Look-ups in named tables: a row name and a column name give one cell, copied from the table.

Table san
         bul  mun  votopo  mig  fanu
kufid     64   74      47   44    60
rez       92   17      34   40    35
pir       55   41      41   37    82
sav       59   23      53   42    25
riko      28   26      68   33    48
momafef   57   59      45   53    46
ruk       68   73      59   54    70
zop       32   64      25   60    33
rarid     66   47      51   57    66
vozeri    28   57      56   59    35
bidurub   49   67      23   81    55
muvonuv   70   45      44   62    66
bas       62   33      78   33    50

What is the mig of rarid in san? 57
What is the fanu of bidurub in san? 55
What is the bul of rarid in san? 66
What is the mun of ruk in san? 73
What is the mun of riko in san? 26
What is the mun of bas in san? 33
What is the mun of momafef in san? 59
What is the bul of muvonuv in san? 70
What is the votopo of ruk in san? 59
What is the fanu of kufid in san? 60
What is the votopo of riko in san? 68
What is the votopo of rez in san? 34
What is the votopo of bas in san? 78
What is the fanu of rez in san? 35
What is the bul of bidurub in san? 49
What is the bul of kufid in san? 64
What is the mig of sav in san? 42
What is the mig of kufid in san? 44

nabi =
fields: lem, vizum, seb, gel, pes, nuz
ris: [0.287, 0.710, 5.434, -2.448, 5.550, -1.697]
rovu: [4.879, 1.432, 1.952, 3.553, -4.715, -2.295]
tuzufud: [2.608, -5.700, 1.106, -2.405, -0.129, 5.615]
kebiv: [1.310, 0.453, 3.997, 3.780, -0.720, 4.621]
govur: [5.522, 0.929, 1.125, -0.779, -4.283, -0.565]
limutev: [4.667, -4.157, 0.838, -3.216, -1.966, 4.651]
koveba: [-0.182, -6.997, 3.204, -0.377, -3.755, 2.839]
lum: [5.210, -1.610, 1.825, 4.559, -2.269, 0.788]
mak: [-0.099, 0.956, 5.642, 0.281, 4.465, -1.531]
vir: [-0.796, -6.590, 3.929, -0.103, -0.208, 4.704]
sapes: [6.144, 0.846, 1.122, 3.834, 2.011, 2.578]
molofup: [0.432, -5.967, 4.777, 3.105, -3.698, -2.382]
mifibiv: [3.829, -0.611, 2.842, 5.319, -0.918, 3.418]

What is the gel of ris in nabi?
-2.448
What is the pes of vir in nabi?
-0.208
What is the seb of limutev in nabi?
0.838
What is the seb of kebiv in nabi?
3.997
What is the gel of vir in nabi?
-0.103
What is the nuz of mifibiv in nabi?
3.418
What is the seb of vir in nabi?
3.929
What is the vizum of molofup in nabi?
-5.967
What is the gel of molofup in nabi?
3.105
What is the gel of govur in nabi?
-0.779
What is the gel of koveba in nabi?
-0.377
What is the lem of sapes in nabi?
6.144
What is the nuz of koveba in nabi?
2.839
What is the nuz of limutev in nabi?
4.651
What is the vizum of sapes in nabi?
0.846
What is the vizum of lum in nabi?
-1.610
What is the nuz of ris in nabi?
-1.697
What is the vizum of limutev in nabi?
-4.157
What is the seb of sapes in nabi?
1.122

Table mog
         dafep  sil  lebol  dogava
piv        224   49    136     146
litogud     48  132    133     126
rezisut    114   41    100     133
rarul      177   78    138     153
zit        135  191    182     170
pog        198   83    159     110
zamavu     176  142    116     143
gem         77  133    198     124
fuba        83  117    118     158

rezisut, dogava -> 133
fuba, dafep -> 83
gem, dafep -> 77
rezisut, lebol -> 100
litogud, sil -> 132
fuba, sil -> 117
piv, sil -> 49
rarul, dogava -> 153
rarul, lebol -> 138
piv, dafep -> 224
zit, dafep -> 135
zamavu, dafep -> 176
pog, dafep -> 198
pog, sil -> 83
rezisut, sil -> 41
zit, dogava -> 170
zit, lebol -> 182
zit, sil -> 191

Table nez
	digu	tomu	zema	tofero	soli
sibil	125	119	99	131	85
vimu	209	155	171	194	93
pul	196	117	192	135	130
rimi	37	81	41	67	87
tol	44	86	46	73	88
sipupo	144	112	154	118	125

tofero of rimi is 67
tomu of sibil is 119
zema of rimi is 41
tomu of tol is 86
zema of vimu is 171
tofero of sipupo is 118
digu of rimi is 37
tofero of sibil is 131
zema of pul is 192
tomu of rimi is 81
tomu of pul is 117
digu of sibil is 125
tofero of vimu is 194
digu of sipupo is 144
Which row has the largest tomu? vimu

dogane
columns: gaz, mevubi, ged, vut, bifotur, rata, dat
bom: [127, 64, 51, 138, 145, 129, 154]
dukun: [151, 72, 61, 126, 155, 140, 173]
konof: [188, 4, 14, 79, 189, 164, 227]

What is the rata of dukun in dogane?
140
What is the gaz of dukun in dogane?
151
What is the bifotur of bom in dogane?
145
What is the dat of dukun in dogane?
173
What is the vut of bom in dogane?
138
What is the dat of bom in dogane?
154
What is the dat of konof in dogane?
227
What is the vut of dukun in dogane?
126
What is the ged of bom in dogane?
51
What is the bifotur of konof in dogane?
189
What is the vut of konof in dogane?
79
What is the mevubi of konof in dogane?
4
What is the ged of konof in dogane?
14
What is the ged of dukun in dogane?
61
What is the gaz of bom in dogane?
127
What is the gaz of konof in dogane?
188
Which row has the largest mevubi? dukun

lifidon =
cols = lotudas, gedem, terake, kez
ripiz: [53, 124, 78, 171]
fem: [106, 113, 41, 135]
nusidak: [114, 154, 54, 148]
sivi: [63, 194, 84, 162]
kad: [88, 176, 200, 114]
bilage: [176, 9, 163, 150]
sevabo: [73, 74, 108, 178]
disis: [161, 125, 83, 40]

bilage, lotudas: 176
bilage, gedem: 9
fem, gedem: 113
fem, kez: 135
disis, gedem: 125
sevabo, lotudas: 73
sivi, gedem: 194
sivi, lotudas: 63
sivi, kez: 162
kad, lotudas: 88
disis, lotudas: 161

Table gar
cols = kibulu, lebub, bol, rab, nosalup, beb, nul, sab, nodeta, doke
bido: [97, 185, 151, 197, 133, 104, 111, 123, 76, 110]
daz: [100, 119, 162, 165, 145, 90, 111, 79, 60, 105]
nekopum: [148, 90, 125, 127, 158, 124, 180, 165, 215, 112]
dulos: [89, 147, 81, 175, 160, 120, 184, 188, 121, 127]
kem: [160, 40, 123, 150, 132, 156, 93, 179, 129, 139]
gikude: [179, 152, 118, 79, 98, 128, 96, 68, 163, 166]
mer: [165, 107, 88, 145, 215, 145, 90, 159, 117, 132]
pob: [68, 172, 162, 162, 108, 193, 158, 102, 148, 119]
nozim: [144, 143, 84, 154, 179, 108, 116, 203, 76, 133]
foluf: [48, 145, 146, 158, 108, 156, 189, 134, 155, 149]
botu: [113, 167, 62, 121, 95, 118, 197, 103, 156, 123]
rupi: [160, 46, 134, 75, 109, 102, 144, 104, 131, 128]
binef: [134, 96, 147, 193, 97, 186, 72, 118, 141, 114]

bol of dulos = 81
lebub of daz = 119
nul of pob = 158
nodeta of kem = 129
nul of dulos = 184
beb of nekopum = 124
nosalup of nekopum = 158
beb of daz = 90
doke of nekopum = 112
sab of gikude = 68
lebub of mer = 107
lebub of gikude = 152
nosalup of foluf = 108
Row with the largest lebub: bido

Table lanefed
|  | liruke | tek |
|---|---|---|
| pasina | 7.2 | -0.2 |
| lag | -0.9 | -3.4 |
| lapal | -1.1 | -4.5 |
| ruke | -8.4 | -8.9 |
| mobaziv | -0.5 | -10.0 |
| fup | -1.6 | -8.1 |
| sek | -0.2 | -9.5 |

lapal, liruke: -1.1
ruke, liruke: -8.4
lag, liruke: -0.9
sek, tek: -9.5
pasina, liruke: 7.2
pasina, tek: -0.2
lapal, tek: -4.5
lag, tek: -3.4
sek, liruke: -0.2
fup, liruke: -1.6
mobaziv, liruke: -0.5
ruke, tek: -8.9
mobaziv, tek: -10.0
fup, tek: -8.1

nur =
             nuv   niveka      par      pob   fugevu     duzi
lefo     -16.047    4.987    2.163   24.775  -68.950  -52.648
fanavoz   -3.039   -5.939   17.898   -5.539  -16.334   19.920
bep       14.783   29.592   19.216   17.162    6.379    7.048
gobav     51.943  -16.810    5.676  -20.182  -24.020    5.033
fid      -51.100    7.111  -31.210  -16.477   27.485   11.144
ved      -34.026  -21.444  -16.014  -27.179   14.910  -37.612
seku     -25.529   36.578   18.499  -20.172  -15.738   -4.507
lus      -11.135  -57.049   30.214   23.952  -11.387  -24.745
duzibos  -19.499   -9.414  -30.515   -4.362  -42.743   43.315
gol        6.904    1.419  -36.771   -4.493  -28.933    7.823
papaza   -31.041    9.867   19.014   10.982  -17.879   24.715
vib       11.986  -23.677  -11.703   35.422   -8.759   32.495
ruleli    29.008   37.207  -41.052    4.319  -18.914  -13.370
vuf       -8.464   -3.473   -9.437    9.662   20.858   -1.688

par of fid is -31.210
niveka of fid is 7.111
pob of duzibos is -4.362
niveka of duzibos is -9.414
par of bep is 19.216
pob of gol is -4.493
duzi of gobav is 5.033
Which row has the largest pob? vib

